Here are a small network's activations along a few directions, averaged over the inputs that share one value of a field.
Values that are neighbours, or in one group, have similar rows; names and order tell nothing.
In the rows, zero is written as 500.
Strong random noise was added to every row along 12 fixed directions; ignore it. To show where, here is one row again and again, with new noise each time:
[535 460 746 319 439 447 313 645 689 394 497 773 496 455 579 339 433 630
 402 552 515 576 580 282 507 273 489]
[707 641 458 649 537 547 577 431 597 541 576 628 351 516 635 640 556 487
 547 571 627 478 590 395 586 543 541]
[831 619 885 748 463 772 438 652 790 542 539 352 256 571 648 507 201 694
 640 373 564 509 687 366 831 539 265]
[449 550 601 666 596 472 543 299 249 604 727 493 472 699 485 689 616 505
 535 553 415 335 515 456 313 387 539]
[679 511 614 577 608 395 547 490 416 546 527 656 711 524 409 426 713 383
 458 507 571 357 337 603 422 572 561]
[498 536 326 512 476 548 567 430 476 405 445 392 286 588 525 622 497 389
 619 507 568 524 471 684 634 680 524]
[366 439 479 477 745 524 590 461 609 485 610 425 288 721 643 523 764 632
 299 582 447 563 605 390 735 826 622]
[702 637 633 515 450 540 446 427 569 408 129 518 506 356 619 446 473 390
 515 381 193 626 303 187 256 373 538]
[609 529 602 543 300 507 443 413 325 337 292 722 460 505 512 705 512 270
 686 394 491 413 228 600 237 361 567]
[835 583 411 416 395 484 506 559 678 411 254 577 644 345 341 330 509 225
 596 483 583 531 387 686 479 604 473]
[344 387 445 564 544 551 599 415 502 544 458 490 730 338 413 554 626 565
 346 596 551 365 530 418 297 426 522]
[397 194 659 281 598 698 368 547 525 416 474 604 673 552 401 635 441 449
 619 292 558 464 459 846 459 347 431]
[562 333 502 503 508 637 533 563 728 676 453 533 839 498 386 502 610 495
 513 457 594 439 487 677 470 726 531]
[297 583 375 792 490 488 700 359 411 597 361 116 544 338 529 456 540 670
 304 655 381 425 471 179 376 601 521]


Z, 11 values:
z4: [210 398 465 614 393 519 592 506 305 328 515 257 387 493 410 560 502 603
 379 583 687 305 504 666 559 566 464]
z2: [753 511 604 719 373 602 571 674 473 595 496 424 685 419 380 498 355 458
 686 310 655 424 364 679 660 574 364]
z1: [641 516 618 314 285 586 397 642 655 274  96 576 608 228 338 373 380 300
 531 361 368 562 382 538 300 365 385]
z9: [634 531 770 562 666 450 441 465 458 589 579 726 547 549 574 495 627 455
 425 381 352 508 402 413 370 383 510]
z10: [164 371 366 441 492 603 525 334 387 447 469 327 349 700 594 754 514 515
 554 363 186 607 567 443 303 484 550]
z3: [695 605 553 526 578 456 419 380 441 768 522 507 614 608 640 558 461 455
 666 399 217 601 376 389 300 432 607]
z8: [442 499 457 553 601 544 469 523 512 725 599 431 615 444 604 462 367 622
 455 400 464 538 541 463 533 491 501]
z7: [634 764 360 517 608 292 514 371 410 704 727 618 424 655 601 485 580 475
 514 606 330 606 572 287 431 507 659]
z11: [504 536 390 291 658 629 525 420 659 496 465 310 488 471 436 430 575 449
 403 475 140 667 711 246 416 454 445]
z5: [108 500 104 150 695 453 581 425 390 179 354 257 168 305 529 543 605 420
 319 594 369 741 548 477 638 480 519]
z6: [678 461 476 547 376 466 480 520 522 559 549 520 559 654 257 419 576 354
 601 429 500 425 553 642 492 680 431]
Z is arranged as a star with 5 arms.
How many steps from neighbour to neighbour lead from z11 to z1, at the fewest?
Answer: 2
List every value one step from z4, in the order listed.
Answer: z3, z7
List every value one step from z9, in the order listed.
Answer: z8
List every value one step from z6, in the order listed.
Answer: z10

V, 11 values:
v1: [345 427 571 787 235 524 533 565 337 650 366 449 564 543 634 660 461 657
 614 369 516 451 247 417 496 680 578]
v8: [345 412 373 567 522 721 531 419 520 586 464 289 517 456 625 695 303 537
 656 348 484 574 541 622 492 434 423]
v9: [328 520 293 416 325 368 404 376 225 522 422 496 410 654 648 616 310 450
 770 491 398 613 271 575 385 436 682]
v11: [390 483 467 490 346 639 459 451 397 526 425 306 510 554 391 704 382 400
 717 431 420 477 400 754 378 504 467]
v3: [500 509 334 658 544 462 649 488 359 638 633 406 635 394 438 483 444 543
 507 548 648 400 521 530 563 489 448]
v5: [567 598 620 815 571 402 590 639 433 629 638 511 704 192 523 264 385 773
 313 634 889 321 563 346 689 360 364]
v4: [471 371 705 525 524 521 450 741 545 230 303 802 440 178 658 453 401 651
 308 423 860 429 454 451 705 359 419]
v7: [745 544 346 491 507 403 497 456 479 690 565 713 767 507 558 564 461 360
 754 504 618 495 375 669 401 419 642]
v2: [601 550 548 425 621 472 452 630 555 513 743 673 283 710 652 527 496 540
 581 514 668 555 536 627 884 630 550]
v6: [462 477 499 519 622 400 525 494 600 630 550 515 653 436 521 361 564 606
 339 570 485 553 460 425 504 513 542]
v10: [527 634 393 573 506 420 514 499 521 548 460 482 357 390 653 461 466 549
 414 557 498 536 536 299 555 552 531]
V is arranged as a star with 5 arms.
List every value one step from v2, in the order listed.
Answer: v11, v5
List every value one step from v7, in the order listed.
Answer: v9
List every value one step from v6, in the order listed.
Answer: v8
List every value one step from v1, in the order listed.
Answer: v3
